A small network was trained on made-up records. Each row is its average activation on records with the value named, seen along a few directions.
Related values have similar rows: they may be neighbours, one step apart, or belong to one group.
Random noise pushes rows far along 6 fixed directions. That doesn't count. These rows show it; they differ only by the noise:
[161 -196 87 -125 -295 134 208 6 143 88 -104 -85 138 140 543 -230 115 242 191 -49 337 10]
[-51 74 -23 -160 3 141 46 201 110 0 29 -62 141 -78 30 -257 100 135 112 149 -143 -50]
[-90 186 -30 -68 227 -70 -16 148 127 -155 -73 -120 -97 -257 -258 55 133 -68 15 -108 -324 -101]
[-123 -370 174 262 114 635 244 633 -263 643 94 -921 12 -315 13 -247 -34 -147 -29 -567 151 174]
[-63 -93 -93 127 340 244 12 589 -188 256 92 -310 2 -371 -560 -206 -71 -47 -32 -120 -213 199]
[100 -5 -29 -100 1 2 -4 174 157 -181 -98 -43 55 -184 -64 -201 177 71 91 9 -289 12]
[101 -52 -71 26 157 -186 149 19 -16 106 -126 100 -166 12 -81 215 -90 119 65 -199 428 80]
[-116 149 -83 -178 -48 -217 -163 -15 108 -213 -17 85 132 259 -347 -75 12 -48 25 167 -269 -133]


Field G:
g4: [-92 169 -227 -147 47 -181 -170 -151 0 -61 151 405 -301 120 -106 372 -80 -27 -84 142 178 -13]
g7: [-77 23 263 180 34 -327 0 -395 -145 -167 111 126 -134 351 -50 327 -75 -322 -222 -230 50 60]
g2: [-311 168 217 -185 211 350 -35 8 236 83 85 -154 -73 -385 273 -11 187 -85 106 107 -240 -271]
g1: [-329 537 -130 -126 507 -334 -27 -101 20 -63 -13 192 -236 -155 -495 447 -32 -99 -114 -73 -1 -212]
g10: [-273 329 137 52 -87 91 -176 -166 -59 -106 89 -373 156 303 -62 274 -170 -387 -266 -2 -528 -514]
g9: [128 -70 58 95 256 121 -32 130 -62 -135 192 304 14 -271 -299 -267 -39 233 -10 293 -242 292]
g5: [136 -339 -35 219 -500 59 -148 -293 -81 93 -93 -121 160 314 -23 -274 21 -94 32 80 -37 212]
g11: [198 56 -152 -283 -157 -100 124 83 98 -275 -7 419 372 -113 233 -476 271 250 118 508 -206 3]
g6: [374 165 38 227 539 -129 32 -119 101 -82 -236 178 -519 -742 166 619 -39 131 -29 -452 107 -158]
g3: [120 161 -273 258 114 -559 -151 -418 -84 -251 -108 409 -180 -18 -374 297 -184 -72 -42 251 -1 201]
g8: [70 -169 -116 170 -29 -31 -149 198 -129 -203 -97 4 -279 -298 -47 290 65 -216 -209 -244 -196 224]
G is arranged as a star with 5 arms.
List every value one step from g5, in the order listed.
Answer: g2, g3
List every value one step from g11, in the order listed.
Answer: g1
List every value one step from g10, in the order listed.
Answer: g6
List every value one step from g8, in the order listed.
Answer: g4

Field H:
h10: [-105 -66 -109 45 -123 201 -26 -79 -245 99 339 102 116 330 -185 29 -215 45 -231 60 -15 239]
h12: [-31 26 -132 93 171 399 192 356 -170 262 317 12 54 -397 69 -164 -90 230 15 361 -150 122]
h16: [39 -115 365 3 -235 -227 190 -449 282 -258 -413 -222 56 379 -2 116 318 -338 -85 -205 -147 -159]
h5: [-36 -25 149 -79 -50 149 29 62 -27 -13 251 -37 174 124 324 -175 -130 30 -80 139 -58 -302]
h17: [51 -151 212 73 -247 -178 190 -433 84 -290 -293 83 117 286 233 -27 229 156 158 61 -69 -53]
h1: [-360 129 86 -91 92 -299 -45 -139 -117 111 101 -105 -296 -149 -208 248 125 -276 32 -93 161 -100]
h4: [-74 -50 -245 -386 -106 -449 -288 -200 110 -115 -202 438 26 696 -200 388 -139 -153 79 92 412 -139]
h8: [113 -433 60 66 -362 74 174 -65 24 26 -44 69 -7 -101 742 -359 318 81 166 -46 370 257]
h15: [301 -281 -130 27 29 -65 -13 -304 173 313 -35 459 -46 -33 -43 58 -137 486 195 -2 596 98]
h18: [243 -143 4 315 62 -49 -126 -116 -104 59 -140 54 -271 -101 -277 91 -293 -73 -34 -56 -56 128]
h11: [-57 228 19 85 213 118 -337 -86 135 -40 4 -134 -127 -221 -250 112 -24 -176 94 31 -354 -158]
h19: [60 287 17 -186 328 -19 95 108 173 -137 19 61 -427 -383 29 216 238 244 113 -313 -185 301]
h14: [-360 223 -214 -182 68 -323 -259 -42 153 -460 -274 161 -129 -70 -362 477 -1 -211 -228 -154 -352 -300]
h6: [136 126 -42 -48 -379 -295 83 -369 151 -92 -219 -443 132 393 389 50 42 -242 -11 -268 111 -148]
h13: [264 45 -92 130 3 -241 -83 -1 -21 -38 -403 -288 -15 -45 -34 -120 247 -105 -3 -445 57 -6]
h7: [-136 -152 52 367 131 -119 -343 335 -218 -39 -68 -226 265 -38 -629 -72 -216 -183 -316 48 -367 315]
h20: [371 -106 68 -173 123 -208 330 -130 81 -60 7 501 66 -43 136 65 -24 188 105 -220 441 -179]
h21: [412 -305 -212 -16 -262 240 251 258 1 216 -64 305 -67 -81 337 49 -65 291 115 190 359 205]
h2: [4 -91 145 110 -107 259 108 137 -7 166 102 -92 -132 -247 733 -175 173 11 102 139 96 81]
h9: [10 166 230 -130 -35 -279 -67 -192 65 -218 -13 209 185 463 300 164 -152 11 -48 -39 243 -403]
h3: [-419 463 -53 -239 206 135 -174 84 -241 36 426 117 93 401 -478 -17 -207 124 -10 435 119 58]
h22: [11 202 -96 108 91 228 308 147 100 -16 40 -349 -177 -537 188 -90 76 23 8 -100 -220 -51]
H is arranged as a star with 7 arms.
List every value one step from h22, in the order listed.
Answer: h12, h6
List every value one step from h8, in the order listed.
Answer: h1, h2
List every value one step from h9, in the order listed.
Answer: h5, h20
List every value one step from h3, in the order listed.
Answer: h10, h19
List every value one step from h15, in the order listed.
Answer: h11

Field V:
v1: [116 -239 -130 -12 -106 -25 -86 219 -64 50 -96 -57 21 37 -229 -130 -8 -96 -2 -113 -33 161]
v3: [200 -252 23 96 25 98 172 85 -74 261 -82 69 72 29 59 -196 -57 211 99 -28 407 273]
v13: [-57 -174 162 99 -364 -189 -128 -315 -72 -11 -1 -215 240 736 -170 -54 -145 -192 -44 -74 54 -117]
v6: [267 -238 -18 -58 -218 111 -113 180 -75 47 65 161 312 131 -10 -406 -52 152 59 195 -104 53]
v8: [-14 -2 -16 73 -122 -36 -75 -165 -80 17 64 145 41 127 3 -5 -52 10 35 194 54 101]
v10: [12 58 -57 -104 -177 -431 -86 -323 161 -277 -229 114 14 193 -7 85 137 -62 44 -8 -46 -52]
v14: [148 99 2 -27 42 -49 174 -99 111 -107 -52 338 -113 -192 382 155 41 298 88 129 140 3]
v5: [-165 -1 3 -210 -168 94 40 -13 100 45 34 -46 117 198 210 -191 103 -41 113 156 89 -75]
v11: [-277 69 -124 -2 33 18 -161 5 -170 223 236 113 -63 241 -238 170 -318 -51 -106 212 213 -51]
v2: [-275 184 124 -149 17 -93 57 -195 23 77 34 -73 -20 332 100 253 -25 -41 -5 -98 295 -207]
v9: [-82 159 -130 -47 188 130 -128 214 -124 93 205 107 52 -49 -344 1 -230 -23 -63 272 -195 -39]
v15: [137 -190 -137 201 -184 -129 -169 6 -151 -150 37 78 -32 186 -381 -116 -56 -200 -167 -24 -204 228]
v12: [-270 191 171 119 26 35 -21 -146 11 -9 21 -423 -20 54 3 147 -20 -293 -152 -154 -281 -228]
v4: [-25 -161 7 -12 -112 -78 -58 -59 -143 69 126 104 250 437 -176 -77 -233 35 -63 143 227 14]
v7: [-68 -2 -79 -14 135 95 -110 280 -74 29 46 -167 45 -82 -308 -66 -9 -64 -60 -140 -170 19]
V is arranged as a 3 by 5 grid.
List every value one step from v9, in the order listed.
Answer: v6, v14, v11
List every value one step from v8, in the order listed.
Answer: v15, v12
List every value one step from v5, in the order listed.
Answer: v1, v10, v2
Each value of V is a pair of two hidden parts, and every pair occurs once (3 first parts, 5 second parts).
v2 and v4 share the first part; v2 and v3 share the second. Which value has the first part of v3 and the second part of v4?
Answer: v13
v5 and v14 share the first part; v5 and v1 share the second. Which value has the first part of v1 and the second part of v14?
Answer: v9
